A small network was shown many inputs. Here are its activations along a few directions, one row for each input.
Each table varies a few parts of the input and shows all the possible inputs, shuffled.
Descriptions start from the smaller parts, as in this example, which fits no table here: one of 3 separate values, together with either a single point or one of 9 places along a line or (one of 4 places along a line, together with one of 5 places around a ring).
Shared parts are said once, and a part with two or three values counts as separate values.

Other details of the inputs vary at random and push rows far along three fixed directions, the same in every table; ignore that.

Rows:
row 1: 19, 60, 36, 75, 29, 25, -14, -90, 61, 4, 64, 27
row 2: -35, -18, -58, 28, -66, 3, 7, 0, 16, 0, -1, -38
row 3: -16, -28, -45, -25, 33, -9, -19, -18, -81, 28, -21, 15
row 4: 5, 8, 23, 18, -8, 12, 28, -19, 46, -13, 16, -47
row 5: 19, 31, -37, 26, -48, 0, 39, -21, -12, 4, 13, -48
row 6: -7, 16, -4, 34, -78, 25, 5, -10, -6, 8, 7, -52
row 7: 28, -12, 35, -57, 44, -9, 22, 97, 8, -61, -29, 33
row 8: -52, 23, -4, -14, 99, 60, -59, 18, 14, 6, -11, 49
row 9: -12, -49, -23, -26, 12, -7, -19, -15, -85, 39, -40, -4
row 10: -1, -16, -29, 48, -37, -46, 38, -19, 18, 10, 10, -29
row 11: -20, 3, 57, 43, 112, 39, -24, -61, 59, 28, 34, 12
row 12: 9, 9, -29, -2, -47, -52, -4, -15, 4, 2, 2, 14
row 13: 9, -31, -23, 7, -48, -43, 5, -12, 18, -5, 2, 12
row 14: -22, -1, -54, -37, 24, -2, -2, 13, -28, 8, -39, 2
row 15: 42, 43, 61, -20, 2, -66, 47, 79, 7, -61, 2, 31
row 16: 6, -2, 24, -19, 64, 50, -18, 4, -22, 11, -28, 3
row 17: -15, 9, 26, 26, -31, 28, 2, 6, 50, -6, 31, -39
row 18: 56, -7, 92, -47, -32, -40, 25, 62, 33, -50, 21, 36
row 19: -24, -3, -44, -26, -8, 37, -22, 25, -50, 18, -9, 4
row 20: 12, -37, -5, -32, -14, -4, -40, -24, -47, 29, -25, 19
Description of these inputs: one of 4 places along a line, together with one of 5 places around a ring.
Changing only the place on the line of 4 turns row 14 into row 8. The same change can be made to row 5. Which row results?
> row 19
Change only the place on the ring of 5 in row 11. List by row number the other rows that result.
> row 3, row 9, row 10, row 15

Rows:
row 21: 11, -12, 25, -49, 21, -26, -9, 30, -41, -4, -14, 36
row 22: 12, 64, 10, 89, -51, 8, 29, -42, 96, -8, 65, -39
row 23: 35, 49, 76, 36, 33, -2, -5, -5, 45, -17, 45, 35
row 24: 10, -23, 13, -46, 27, -18, 0, 36, -2, -19, -25, 23
row 25: 31, 32, 65, 7, 30, -1, -7, 27, 63, -36, 21, 43
row 26: 9, -30, 9, -46, 24, -14, 0, 41, -11, -17, -33, 33
row 27: 38, 50, 47, 5, -41, -15, 25, 64, 9, -38, 18, -4
row 28: 2, -13, -18, 11, -18, -18, -3, -29, -30, 14, 4, 3
row 29: 2, 2, -19, -9, -2, 16, 9, 9, -21, 2, -21, -11
row 30: -25, -4, -29, 6, 28, 24, -14, -17, -28, 25, -12, -22
row 31: -1, 0, 45, 0, 66, 10, -25, 19, 21, -25, 1, 50
row 32: 16, 26, -8, -6, -64, -15, 28, 20, -9, -10, -4, -35
row 33: -3, 7, -27, 17, -78, -25, 24, 19, 5, -4, 21, -30
row 34: -11, 1, -30, 11, -21, 10, -5, 0, -32, 8, -9, -19
row 35: 0, -20, 1, -47, 23, 6, 7, 52, -13, -25, -22, 21
row 36: -27, -32, -27, 11, 24, 1, -13, -26, -5, 26, -16, 5
row 37: -26, -20, -34, 4, -11, 2, 14, 3, -11, 13, -9, -16
row 38: -9, 5, -20, 9, -76, -33, 33, 16, 3, -3, 13, -43
row 39: 43, 0, 33, -25, -24, -52, 34, 43, -25, -24, 2, 2
row 40: -10, -22, -18, 5, 26, -2, -9, -39, -30, 33, -9, 9
row 41: -14, -26, -25, 5, -10, -24, 5, -13, -6, 15, -9, -17
row 42: 10, -13, -27, 0, -22, -13, -1, -33, -24, 12, -4, 5
row 43: 11, -15, -22, 0, -10, -14, 11, -32, -20, 20, -8, -1
row 44: -22, -29, -37, 0, 15, 8, -25, -33, -1, 14, -16, 15
row 45: 12, 23, 58, 76, -29, 54, 4, -74, 77, 11, 51, -50
row 46: 19, 22, 25, -28, -38, -22, 22, 66, -27, -28, -9, -12
row 47: 32, 10, 3, -7, -64, -47, 30, -3, -8, -3, 9, -16
row 48: -19, 19, 9, 7, 37, 30, -10, -12, 40, -2, 13, 7
row 49: -18, -10, -39, 2, -21, 9, 2, -8, 1, -2, 0, -11
row 50: -5, 11, -35, -4, -29, 12, -11, -4, -19, 15, -9, -16
row 51: -21, 22, -5, 22, 75, 56, -26, -47, 18, 20, -1, -6
row 52: 25, 16, 44, -19, 60, 11, -28, 2, 9, -14, 13, 59
row 53: -8, -17, 6, -34, 20, 4, -7, 57, -20, -28, -11, 28
row 54: -24, -48, 13, -8, -1, 47, -33, -30, -22, 34, -5, -22
row 55: -31, 6, 4, 40, 59, 28, -44, -50, 40, 26, 16, 28
row 56: -35, -23, -21, -1, 17, -5, -25, -25, -4, 28, -14, 5
row 57: -1, -15, -22, -3, 29, 1, -10, -49, -15, 30, -5, 2
row 58: 2, -20, 13, -53, 16, -18, -10, 38, -7, -17, -26, 33
row 59: 33, 51, 58, 10, 35, 28, 0, 34, 32, -48, 14, 19
row 60: -36, -21, -33, 0, 27, 14, -10, -12, -7, 21, -6, -15
row 61: 4, 1, -30, 4, -68, -25, 45, 7, 11, -10, 7, -50
row 62: -13, -2, -28, 8, -11, 11, 9, -1, -32, 16, -17, -23
Describe the family of inputs behind these rows.
> one of 2 separate values, together with either a single point or (one of 4 places along a line, together with one of 5 places around a ring)
Changing only the choice among 2 separate values turns row 45 into row 54. The same change can be made to row 51. Which row results?
> row 30
Changing only the choice among 2 separate values turns row 32 into row 46. The same change can be made to row 35. Which row results?
> row 37
Change only the choice among 2 separate values in row 44. List by row number the other rows that result.
> row 31
Change only the choice among 2 separate values in row 62. List by row number the other rows that result.
> row 29
Change only the place on the line of 4 in row 21. List by row number the other rows that result.
> row 38, row 46, row 56
Change only the place on the ring of 5 in row 52. List by row number the other rows that result.
> row 42, row 43, row 47, row 57

Rows:
row 63: 10, 1, 2, -34, -47, -6, 34, 83, -16, -37, -16, -32
row 64: -3, -36, -33, -30, -37, -11, -7, 3, -36, 12, -24, -4
row 65: 43, 46, 45, 13, -23, -20, 29, 24, 29, -36, 22, -1
row 66: -7, -27, -41, -27, -45, -23, 2, 2, -23, 9, -14, -8
row 67: -15, 39, -1, 42, 0, 49, 0, -12, 45, -3, 20, -31
row 68: -19, 8, -4, 44, 23, 15, -4, -57, 45, 19, 21, -12
row 69: -18, -16, -52, 10, -36, -19, 2, -17, -25, 23, -8, -16
row 70: -4, -13, -40, -5, -40, -30, 22, -2, -18, 11, -12, -23
row 71: 6, -9, 44, -47, 48, -5, -17, 57, -4, -29, -8, 51
row 72: 30, 26, 52, 26, -3, -15, 30, 17, 53, -39, 28, 1
row 73: -34, -27, -23, -18, 91, 32, -39, -21, -18, 24, -26, 37
row 74: -13, 16, 4, 54, 21, 29, -15, -60, 23, 26, 27, -10
row 75: -44, -17, -8, -41, 75, 59, -47, 40, -28, 4, -29, 23
row 76: -12, 23, -16, 51, 25, 23, -13, -59, 37, 18, 20, -1
row 77: -13, 9, 3, 42, -5, 9, -9, -46, 28, 22, 20, -16
row 78: 20, -6, 51, -51, 56, 5, -7, 50, -16, -25, -14, 36
row 79: 5, -23, -34, -22, -45, -11, 4, -1, -42, 12, -14, -13
row 80: 42, 33, 62, 25, -7, -8, 34, 17, 36, -35, 28, -7
row 81: -23, -36, -40, -3, -26, -3, -14, -22, -32, 32, -16, -10
row 82: 3, 0, 36, -33, 72, 14, -26, 37, -21, -17, -14, 51
row 83: -23, -15, -54, 4, -29, -18, -3, -21, -25, 30, -9, -16
row 84: 8, 21, 4, 40, -2, 0, 18, -30, 21, 2, 15, -18
row 85: 34, 49, 57, 27, -9, -18, 25, 22, 34, -32, 30, 1
row 86: 27, -16, 18, -37, -50, -40, 30, 51, -16, -24, -14, -9
row 87: 7, 20, 12, 21, 6, 15, -5, -32, 19, 8, 18, -5
row 88: 5, -6, -37, -4, -50, -18, 12, -8, -29, 8, -10, -17
row 89: -13, -29, -34, -9, -41, -23, 3, 3, -24, 10, -8, -7
row 90: -12, -14, -45, 0, -30, -15, 11, -26, -28, 25, -14, -29
row 91: 26, 17, 48, 24, -3, -5, 21, 6, 39, -23, 19, -4
row 92: 3, -13, 30, -43, 66, 16, -29, 34, -1, -23, -12, 57
row 93: -33, -24, -6, -23, 80, 39, -53, -24, -30, 33, -16, 32
row 94: 30, 3, -1, -36, -49, -43, 27, 55, -18, -28, -10, 4
row 95: -12, 14, 1, 43, 16, 28, -19, -64, 41, 25, 20, -8
Describe the family of inputs behind these rows.
> one of 3 separate values, together with either a single point or (one of 2 separate values, together with one of 5 places around a ring)
Changing only the choice among 3 separate values turns row 79 into row 74. The same change can be made to row 64. Which row results?
> row 81
Change only the choice among 2 separate values in row 74. List by row number the other rows that result.
> row 93
List by row number the other rows that have the choice among 3 separate values in common with row 68.
> row 63, row 70, row 72, row 73, row 78, row 80, row 84, row 86, row 90, row 91
Change only the place on the ring of 5 in row 77. List by row number the other rows that result.
> row 71, row 83, row 85, row 93
Change only the choice among 3 separate values in row 75. List by row number the other rows that result.
> row 63, row 67
